These are the activations of a small network on made-up records, seen along a few directions, one row for each record.
After each row come some of the record's fields: Tif, Mon, Lirun, Pugiz.
Not every record has every field; a missing one is left out.
Other fields move the rows too, some of them a lot.
[-19.4  10.9 -10.9   1.6  44.5  16.2  38.7 -18.7  -3.8  -7.2 -30.3   0.8
  17.6  -9.0 -23.3  21.7   7.2 -15.9 -18.1  -6.8  27.1  18.0  16.7] | Tif=c2 Mon=m3 Lirun=t1
[ 10.5   0.1 -11.6   4.9 -17.6   2.0   0.0  20.3   8.3  44.3  10.9  -1.5
   0.7  -5.6  11.7 -32.7 -17.2   4.4 -13.6   0.1  14.2  13.9   4.4] | Tif=c2 Mon=m4 Lirun=t1 Pugiz=y2
[ 22.1  -9.1 -14.9 -27.8 -18.1  10.1   7.3  13.6  24.3  29.3   6.7  11.8
  12.0  -8.6 -21.7 -24.3   3.3  -3.2 -32.4   2.4 -10.5   8.6   1.6] | Tif=c1 Mon=m2 Lirun=t2
[ 13.3 -55.0  -3.8 -24.8 -47.0   3.4 -26.9  19.2  25.5  26.1 -10.6  -7.4
  23.0   0.0  -7.7   0.8  25.6 -24.5  36.3 -16.4  -4.1 -19.3   2.0] | Tif=c1 Mon=m3 Lirun=t2 Pugiz=y2
[ -9.1  13.0  -3.9 -23.1 -29.1   2.0 -20.4 -10.8 -27.8 -12.8 -17.7  -0.2
   4.0  11.1  25.0   4.3  19.8  17.8   2.7 -19.1   8.5  12.3  -4.5] | Tif=c1 Mon=m4 Lirun=t1
[ 16.6  24.4   2.9  18.1 -12.2  -6.0  10.2   7.1  16.0   8.0 -16.6 -22.0
   5.7   7.1   4.2   6.3 -21.6  30.7  15.1  12.5  -6.3 -12.4 -12.3] | Tif=c2 Mon=m3 Lirun=t1 Pugiz=y2
[ 16.1  -5.8  32.4   6.4  10.1  14.8   8.3  -3.8   1.1 -11.4  -9.4 -18.8
  18.1  -2.6 -18.2  24.6  10.9  19.5  -7.2 -14.6  22.7  16.9 -35.1] | Tif=c2 Mon=m4 Lirun=t1 Pugiz=y2
[ 34.7 -10.4 -24.0  -3.9 -35.7 -20.0 -10.9  34.8  10.1 -32.4  -9.6  -0.5
 -33.5  10.7   7.7   4.4  -8.0  15.4   2.5  42.5 -32.3 -10.3  10.6] | Tif=c2 Mon=m2 Lirun=t2
[  5.2  13.0 -29.2  28.0 -63.8 -16.9 -21.0  37.7   0.8  15.7  10.5   2.7
 -18.3  -4.5  19.6 -36.4  -8.9  20.9  15.9  -9.0   0.4 -19.5  -7.6] | Tif=c1 Mon=m4 Lirun=t2 Pugiz=y2
[  2.8  -5.3  28.3  17.9  -9.5   2.3  -6.9 -20.4 -23.0  -7.1   6.5 -33.1
  21.7   3.2   4.0  19.2  10.9   9.2   4.9 -18.9  -4.5  17.9   2.1] | Tif=c2 Mon=m4 Lirun=t1 Pugiz=y1
[  9.7  -4.2  16.1  16.7  13.3   8.5   7.1 -15.8  -6.4   2.7 -24.3  22.7
  -5.2  -2.2  -1.3  -6.6 -12.9  -3.2  -8.7 -10.2   3.5  -9.3   1.1] | Tif=c1 Mon=m4 Lirun=t2
[ 11.6 -32.8   1.6   2.5 -29.8  14.9   8.2  18.0 -11.6  10.8 -22.7   5.6
 -35.1  11.9  16.2  -6.0 -31.2  15.3  33.5 -21.2  -2.9 -19.0 -14.0] | Tif=c1 Mon=m4 Lirun=t2 Pugiz=y2
[  1.2 -13.0 -30.3   2.1 -15.0  11.3  20.3   8.0 -28.8 -11.0 -14.9 -14.2
 -33.5  21.4 -23.8  20.1 -13.4  17.8  47.5 -12.7   9.0  32.0   1.4] | Tif=c2 Mon=m4 Lirun=t1 Pugiz=y2
[ -3.5   7.1 -22.0   4.6 -10.7 -14.0   1.4 -31.8  10.6 -18.9  -9.5 -21.0
  -7.0  23.7  27.1 -11.0  19.4  28.5  31.2  26.8  24.8 -21.3  23.0] | Tif=c2 Mon=m3 Lirun=t1 Pugiz=y2
[ 22.6  13.5   7.0 -16.0  -6.5  10.8   7.7   5.4   6.6  18.8  24.2  -9.2
   7.6 -23.3  -2.2  23.4 -19.6   5.1 -24.2 -12.2 -14.5   3.8  27.3] | Tif=c2 Mon=m2 Lirun=t1 Pugiz=y1
[ 26.5  27.3 -19.6   8.9 -44.5 -14.6 -10.2  12.6  15.6   4.0  20.9   5.5
  -0.9 -15.3   9.7 -28.8   5.5  -4.4 -12.3 -13.9 -22.6  19.4  15.9] | Tif=c1 Mon=m4 Lirun=t2 Pugiz=y1
[-28.7  24.9   7.9   4.9  47.8   9.6 -14.6   5.2  13.6   1.7  17.8   5.4
  -2.1  45.8  -8.4  -1.5 -33.9  16.1 -19.3   8.1  10.8 -15.7  19.3] | Tif=c1 Mon=m3 Lirun=t1 Pugiz=y2
[-22.8  23.8  39.3  -4.5   6.0  -4.7   5.0   0.1   9.6   2.1  -5.5   8.4
 -28.4 -12.3 -41.8  16.7 -13.3   1.4 -19.8   5.4  36.9  46.5 -24.8] | Tif=c2 Mon=m4 Lirun=t2 Pugiz=y2
[ -0.1   6.5  26.4  26.0  11.7  20.1  15.6 -14.1 -27.1 -18.8 -19.6  -3.9
   9.0  -5.2  -6.6  19.9  -5.2 -15.7   3.8  -7.4  33.5   1.8  -5.5] | Tif=c2 Mon=m4 Lirun=t1
[ 35.7 -14.3  -9.6  39.7 -43.9 -21.9   5.2   7.2 -24.7  -5.7 -14.9 -11.0
 -11.8  -1.4  43.3  13.8 -16.3  -4.9  40.5  -9.8  -1.6  -5.5  21.6] | Tif=c2 Mon=m4 Lirun=t1 Pugiz=y1
[ 28.7 -13.6 -27.0  11.9 -39.5  -7.2  14.1   3.8  -9.7 -33.9   8.1 -12.8
 -48.3  18.1  66.9  -7.7 -44.7  12.6  60.7  11.3 -19.6  35.8   0.2] | Tif=c2 Mon=m4 Lirun=t1 Pugiz=y2
[ -8.2 -18.6 -14.7  18.9   0.4  -8.2 -17.9 -12.4  32.5   1.4 -15.4  17.5
  -3.8  12.1   0.1  28.6  28.8 -11.0 -21.8   1.6  -6.7  12.2   8.4] | Tif=c1 Mon=m3 Lirun=t2 Pugiz=y1
[ 33.7  -8.2  17.4  29.1  -4.3   3.9 -10.1   5.0  25.0   1.6  19.5  15.0
 -45.8   1.8  18.7  13.1   9.7   3.1  13.0   6.8  -0.6 -25.1 -20.9] | Tif=c1 Mon=m2 Lirun=t2 Pugiz=y2
[-16.0  -7.6  10.4 -28.6  19.9 -20.1  -2.0 -11.4   7.3  13.6 -16.2   4.6
   1.7  -7.7  11.4  -0.5   5.4 -34.9 -20.7  15.4  -0.5  -1.9  -4.0] | Tif=c2 Mon=m3 Lirun=t2
[-19.0   4.7  20.9 -20.5 -20.3 -26.8  14.7  11.2   5.3   2.5  26.9  18.3
  -6.7 -23.7  -5.6 -21.5  -3.1 -17.9  12.4   5.7  39.5  50.3  19.4] | Tif=c2 Mon=m4 Lirun=t2 Pugiz=y2
[-49.5 -45.3  15.6 -14.9  42.6  26.0   0.6  -2.5  20.3  64.5  18.9  39.2
  37.5  -3.1 -22.7 -32.7  29.6  -1.2 -33.6  -4.9  12.6   3.0  28.8] | Tif=c1 Mon=m3 Lirun=t2 Pugiz=y2
[-11.3 -13.4  31.0   9.9  15.2  18.8  13.0 -24.9 -17.8   0.5 -22.5  18.7
   7.2   0.1 -17.9  -2.6   4.4   0.6 -12.0 -14.0  12.4 -15.0  -0.8] | Tif=c1 Mon=m4 Lirun=t2
[-13.7  -8.3 -28.7 -14.5 -48.9   9.2 -23.9  13.4  14.2  25.9  32.1   7.8
   0.7   3.4  11.1  -3.3  -6.3  11.0 -23.4  -7.1 -47.7  -2.4  10.6] | Tif=c1 Mon=m2 Lirun=t2 Pugiz=y1
[-19.1  15.3  -4.5  35.1  10.6  -8.7  23.2 -14.3 -49.4 -59.4  -9.5  -6.4
  12.7 -10.7  -4.4  30.2 -23.8  13.1  28.3   9.2   1.5   2.9 -18.6] | Tif=c2 Mon=m3 Lirun=t1
[ 14.9  22.7  -6.5 -31.2   0.3  -5.2 -19.5  -2.0   4.4  20.4   0.3 -11.7
 -37.6 -15.0  56.4 -45.4   6.5  15.1   3.7 -12.5 -24.2   9.4 -11.2] | Tif=c1 Mon=m4 Lirun=t1 Pugiz=y2
[-12.3   1.6   0.6  -8.1  39.7   9.1  -2.8  -2.0  21.2  35.6  -9.7  28.8
  21.1 -14.0 -25.1 -14.0   6.6 -32.1 -22.6 -10.8   0.2 -20.0   5.2] | Tif=c1 Mon=m3 Lirun=t2
[-12.5   4.2  40.9   2.2 -10.5 -27.9   7.4  10.9  -5.6  -3.5   9.9 -12.4
   0.4  -0.4   0.2  12.5  -1.3  18.4  -1.9  23.6 -14.6   2.2 -36.7] | Tif=c2 Mon=m3 Lirun=t2 Pugiz=y2
[ -2.6  -4.1  -1.4 -27.3   8.3  15.1  10.2  -1.9  -5.6  33.8  17.4  -7.9
  21.2  -6.5 -13.3  -3.6   1.3 -21.0 -28.1  12.5  13.8 -15.8  -1.3] | Tif=c2 Mon=m2 Lirun=t1
[-34.7   3.0  -7.5  27.3  23.6  -4.4  35.0 -27.6  -7.7 -38.3  -2.2  -7.8
  -2.8  -5.1 -37.0  17.8   2.7  21.4  13.9 -14.0  -3.1 -10.5  -9.7] | Tif=c1 Mon=m3 Lirun=t2 Pugiz=y2
[ 20.0  -1.1 -22.4   2.8 -50.1  -5.5   1.9  19.9 -14.6  11.3  10.1 -18.3
  -0.7   4.1  28.0 -47.8 -43.7   6.1   6.3   8.3  -2.8   5.5   4.4] | Tif=c2 Mon=m4 Lirun=t1 Pugiz=y2
[ 12.3  16.3  -3.9  26.2 -46.6  -7.3   7.9  -0.9 -37.1 -56.0   7.1  23.6
 -19.7   3.3  17.7  18.8  -0.9   8.6  43.5  23.4 -15.4 -14.1 -35.5] | Tif=c1 Mon=m2 Lirun=t2
[-17.3 -14.6  25.3 -37.5  50.0  20.5   9.0  -8.6  28.5  51.1  -8.4  19.6
  51.0 -13.6 -46.4 -20.3  20.3 -20.6 -41.7 -12.4  10.1 -18.1   4.0] | Tif=c1 Mon=m3 Lirun=t2

Which values does each new row have?
[  7.4 -22.6   4.0  -4.9   2.8   3.6 -22.0  -9.6   0.8  27.6 -15.7  22.7
   1.1   6.4  10.8 -34.6   1.6  -3.5 -24.7  -1.7  -2.1  -5.1  -6.3] | Tif=c1 Mon=m4 Lirun=t2
[  4.4  22.1  17.5  16.9 -33.8 -18.9  -5.9  29.4  18.2 -31.0   7.3 -33.2
 -13.6  49.8  -0.5  -6.6 -43.0  -6.9  44.8  26.1   4.4 -19.3   6.2] | Tif=c2 Mon=m3 Lirun=t2 Pugiz=y2
[-28.2  10.2   9.7  49.5  45.9   3.9  33.1 -10.2 -27.4 -26.2  -7.6  -9.0
   6.2  -5.7 -29.7  55.9   9.8   1.5  12.3   2.6  17.9  -9.1 -35.3] | Tif=c2 Mon=m3 Lirun=t1 Pugiz=y2
[ 22.2   5.4 -12.0  -3.6  -2.3 -27.3   0.9   3.3  25.8 -14.2  -5.2  11.3
  18.5 -15.5  -6.3 -11.0  14.3   6.8  -6.0 -12.2 -24.2   6.4  21.2] | Tif=c1 Mon=m3 Lirun=t2 Pugiz=y1
[  1.1   5.9  17.4 -16.0   9.9  25.0  23.2  30.1  -0.6 -47.4   1.7  -1.0
  -9.8  -0.8  -9.8  13.0  -6.8  -6.9 -29.3  15.1   9.0 -14.7  11.2] | Tif=c2 Mon=m2 Lirun=t2
[ 13.3  44.1   1.8 -45.2  -2.6   0.5 -38.9  -0.8  28.7  30.6  31.8  22.5
 -11.1  -6.6   8.2  -7.4  12.7   5.2  -1.9  11.3  14.0  29.0 -10.9] | Tif=c1 Mon=m2 Lirun=t1 Pugiz=y2
[ 33.0   2.7 -37.8   8.8 -19.0 -25.2  -1.3 -10.5  20.6  20.5  13.8   8.2
 -12.6  32.7   9.7 -45.3  15.3  28.9   3.8   9.2 -18.1  10.1  18.6] | Tif=c1 Mon=m4 Lirun=t2 Pugiz=y2
[ 10.2   9.9 -17.9  -5.4   7.8  13.0   9.3   3.5  -3.5  24.3  11.2   2.5
   5.8 -14.5 -13.8  12.5  -7.7 -22.6 -10.2   7.6  10.6 -15.7   9.7] | Tif=c2 Mon=m2 Lirun=t1
[ 17.2  -9.5 -17.5 -14.5  -2.3  -2.0 -10.5  10.7  22.8   8.9  -1.1  -4.2
   7.2   2.4  14.7 -12.6 -13.8  24.3   6.9  26.2  -7.6  21.5   2.1] | Tif=c2 Mon=m3 Lirun=t1 Pugiz=y2
[  7.5  10.1   1.0  18.1 -31.6 -24.7  13.6  -1.2   8.3 -21.5  14.3 -23.9
 -12.0   4.0   6.4  -7.5 -21.5  10.5  46.0  -8.3 -40.4   3.2  -7.3] | Tif=c1 Mon=m3 Lirun=t2 Pugiz=y2
[-12.8  10.6  21.0  23.3 -22.5 -16.2  -4.8  22.6 -35.8 -43.5   0.9 -12.2
 -13.1  41.9 -32.5   6.8 -31.3 -12.0  10.8  11.9  21.9  -8.3   6.1] | Tif=c2 Mon=m4 Lirun=t2
[ 13.8   0.6 -25.8  -6.2 -27.7 -14.2 -40.0   9.2   9.6   7.4   5.4   1.7
   6.2   3.1  18.2 -27.8   2.9 -30.2   6.7  16.5 -17.6 -14.2 -12.7] | Tif=c1 Mon=m3 Lirun=t2
[-26.0  11.9  20.7  23.4  -8.3  -0.2  27.8  -3.0 -43.7 -66.8 -54.5 -29.1
 -37.2  -2.9 -17.8   7.0  20.6   2.3  27.9  18.9 -12.6   5.7  16.6] | Tif=c2 Mon=m4 Lirun=t2
[ -6.8  -3.5  38.8  -6.3  51.0  13.3  -8.3  -9.6 -41.0 -41.7 -10.4 -10.4
   6.9   5.2 -31.5   7.8  19.1   0.8  -4.1 -12.9  17.4   3.2   5.3] | Tif=c1 Mon=m4 Lirun=t1
[  7.4 -24.4 -21.1  15.8 -10.8 -14.6  19.9 -12.0 -52.9 -67.4  29.3 -25.6
 -21.2   4.5  -8.3  36.1  -3.1  -9.0  50.0  -7.9  15.6   6.8 -18.7] | Tif=c2 Mon=m2 Lirun=t1 Pugiz=y2
[ -1.7  13.8 -13.3  25.0 -46.6   2.8   1.3  -4.3 -31.5 -52.1  -7.8   7.7
 -17.0   0.2  29.0  -0.8 -18.8  13.5  18.7 -12.3 -18.8   3.4 -22.9] | Tif=c1 Mon=m4 Lirun=t2
[ 26.1   1.3 -18.8  -0.9  -0.4   8.7  -1.7   0.3  -2.4  -6.5   5.3  15.9
 -15.3 -16.3   6.7  22.9  -9.3  -2.4   1.1  26.5   0.1  -2.9   2.2] | Tif=c2 Mon=m2 Lirun=t1
[ 29.7  10.5 -27.1 -14.2 -43.3  -8.0 -23.4  -4.3   2.5 -12.7  21.0   3.4
 -12.8  11.2  19.6  -6.3   3.0 -31.0  11.2  28.4 -24.0 -17.1 -18.5] | Tif=c1 Mon=m2 Lirun=t2
